Each row below holds a small network's activations on one input, seen along a few directions.
Each table varies a few parts of the input and shows all the possible inputs, shuffled.
Descriptions start from the smaller parts, as in this example, which fits no table here: ring(8) and (point or (values(2) and line(4)) or ring(11)).
Shared parts are said once, and a part with two or three values counts as separate values.
In the rows, 128 means zero.

Other details of the inputs shift rows strongly along three fixed directions, in all tables alike. That doesn't count.

A family of inputs:
R1: [175  91 144 130  99 116 165 125 137 104 106 142 142  90]
R2: [196  79 146 142  71 126 197 122 139  95 108 138 144  82]
R3: [ 97 206  91  95 189 141 183 111 131 110 138 118 146 134]
R4: [104 181  85 133 162 137  98 114  91 140 146 103 112 163]
R5: [ 24 139 136 102 181  95  22 166 133 175 121 177 142 143]
R6: [192  77 142 145  68 126 195 121 142  95 104 129 146  81]
R7: [114 167 115 145 167 123 100 128 124 137 127 133 133 133]
R8: [ 94  31 188  89  42  92 108 162 158 131  90 169 146 138]
R9: [118 165  91 140 132 143 124 115  95 134 146 104 115 155]
R10: [ 37  41 134  39  83  38  48 150 131 136  86 198 134 127]
R11: [127 180  91 134 143 143 115 112  96 129 152  96 110 150]
R12: [107 140 103 125 139 134 116 126 108 138 154 109 111 139]
R13: [181 148 165 189 144 186 169 133 157 122 144  92 132 120]
R14: [191  95 140 137  97 114 177 116 139  94 106 138 139  90]
R15: [126 196  89 143 177 121 101 119 105 133 138 119 122 123]
R16: [148 119  73  95  94  83 140 100  90  96 103 160 135  74]
R17: [146 129  62 101  97  88 148  96  88 114 103 162 130  80]
R18: [202  94 140 139  80 133 194 107 144 103 102 140 142  88]
R19: [120 190  86 143 179 126 103 118 105 131 138 119 118 119]
R20: [126 118  59  83  94  81 122  96  76 104 110 130 116 111]
R21: [120 160 105 144 147 135 120 130 113 134 135 126 127 111]
R22: [161 154 168 179 159 167 140 145 156 136 140 101 136 131]
R23: [134  92  92  80  78  87 135 102 100 115  98 154 121 117]
R24: [121  99 148  68  86 126 223 115 160  84 102 126 154 149]
R25: [186 154 167 189 141 181 167 134 157 123 143  92 137 125]
R26: [ 79  93 211 138 174 130  76 183 194 164 136 152 142 135]
R27: [ 86  82 207 123 140 149  95 171 175 158 152 138 127 160]
R28: [ 97  67 234 140 115 163 106 179 195 154 135 128 134 167]
R29: [182  74 143 136  41 137 192 117 130  94 105 112 129 121]
R30: [123 162 118 149 151 139 114 127 124 135 131 128 137 127]
R31: [158 120 176 159 147 166 151 138 156 130 158  97 115 155]
R32: [111 151 100 123 149 138 110 119 108 134 156 105 110 140]
R33: [113 161 105 146 146 131 114 129 113 139 131 133 135 124]
R34: [ 96 170  92 116 180 131  90 124  94 145 163 113 103 148]
R35: [ 93  91 225 150 154 149  92 186 195 161 125 144 147 138]
R36: [ 88  88 214 141 158 146  90 181 194 162 139 148 146 129]
R37: [174 139 163 181 123 191 169 124 147 124 150  78 124 165]
R38: [ 87  45 191  87  71  83  86 162 165 133  90 170 141 149]
R39: [136  94  92  82  80  81 134  99 105 112  98 156 118 120]
R40: [111 177  85 129 159 138 104 115  91 134 148  98 104 149]
R41: [172 143 159 180 166 171 159 136 155 129 149  93 131 117]
R42: [175 119 168 171 125 185 181 134 147 126 165  86 116 146]
R43: [135 121  65  84  87  96 136  88  84 113 113 145 114 115]
R44: [ 21 125 144  85 158  96  20 167 129 174 132 157 124 169]
R45: [138 108  67  86  71  91 149  93  83 113 109 148 116 112]
R46: [129 136  66 103  88  78 124 109  84 108  96 155 137  88]
R47: [126 185  84 134 187 131 113 113 104 147 144 130 119 114]
R48: [194 145 165 184 161 174 178 125 165 132 144 106 127 123]
R49: [113 181  84 135 159 131 103 109  95 133 144 105 110 163]
R50: [113 179  85 130 161 132 103 113  96 131 148 101 101 152]
Each input here is: values(2) and (point or (line(4) and line(6))).
The inputs of R36 and R32 match in every part but the values(2) part. If R13 is changed in the same way as R36 into R32, which row does it become? -> R28
The inputs of R45 and R17 match in every part but the values(2) part. If R11 is changed in the same way as R45 into R17, which row does it become? -> R25
Which other rows does R14 become when the values(2) part takes its other values? List them by row number. -> R31
Which other rows does R30 become when the values(2) part takes its other values? List them by row number. -> R37

A family of inputs:
R51: [113  64 160 100  84  85 119 139 161 129  71 180 153 124]
R52: [123  64 153 123  85 114 141 142 152 130 107 166 144  99]
R53: [178 128 165 194 163 185 170 140 159 137 158  85 122 115]
R54: [177 104 146 150  84 165 179 117 134 125 127 117 132 123]
R55: [102 125 172 130 191 127  87 162 163 154 155 146 132 113]
R56: [ 55 145 120 109 153 112  56 145 119 142 122 135 132 157]
R57: [139 199  62 150 155 125 142  94  91 113 121 102 128 128]
R58: [167 124  93 131  59 107 164  97  91  88 100 105 126 140]
R59: [170 106  83 133  74 123 170  96  91 102 119 128 122 101]
R60: [ 87 143 168 145 167 145  95 159 165 143 126 121 143 149]
R61: [108 169 117 133 144 151 106 127 117 132 140 107 125 146]
R62: [163 169  73 124 138 123 119  90  78 122 149 103  86 141]
R63: [185  81 120  90  72  72 167 103 126  86  76 175 141  74]
R64: [195 141 175 182 169 179 164 124 169 135 148  97 115 134]
R65: [ 75 164  68  79 153  64  81 119  97 134 101 181 141 115]
R66: [ 87 196  74  97 156 105 100 122  98 121 125 145 140 106]
R67: [165  96 108 117  71 101 154 100 114 103  85 140 134 129]
R68: [160  88 195 177 123 178 147 159 159 143 164  85 112 147]
R69: [167 160 173 182 145 195 171 136 169 123 142  84 138 135]
R70: [ 76  83 165 107 154 109  50 158 147 161 141 154 118 136]
R71: [ 86 138 172 132 133 157  87 161 148 150 151 109 123 172]
R72: [230  72 170 152  76 145 193 105 151  98 108 114 122 121]
R73: [143 191  59 144 162 134 153 105  86 121 153 125 125  91]
R74: [172 147 167 184 147 200 180 133 162 147 154 100 132 127]
R75: [ 68 126 118 100 181  94  48 143 128 159 141 159 117 114]
R76: [ 96 153 117 138 146 125  99 128 115 136 123 119 130 160]
R77: [136 183  69 133 122 129 124 103  78 104 135  83 111 150]
R78: [147 146  71 118 130 111 107 100  77 119 156 104  91 123]
R79: [ 35 121 164  34 188 155 182 139 179 138 172 119 123 200]
R80: [ 97 107 163 148 166 149  89 160 144 164 157 120 117 139]
R81: [133  66 161 116 104 101 142 153 152 121 107 163 149  80]
R82: [108  46 159  85  48  77 105 141 141 126  81 171 137 151]
R83: [112  81 169 101  86  90 131 153 162 101  76 167 170 106]
R84: [ 92 146 169 135 170 155 115 162 161 167 150 153 146 123]
R85: [119 132  97 104 101  75 138 117 111  99  81 160 157 103]
R86: [126 152  62 128 114 126 124 106  71 128 155 114 101 128]
R87: [142 183  61 131 122 149 137  96  69 134 160 100 101 136]
What do these inputs look like to the network? -> point or (line(4) and ring(9))
Which other rows does R64 become when the ring(9) part takes its other values? List them by row number. -> R51, R52, R53, R57, R60, R69, R74, R75
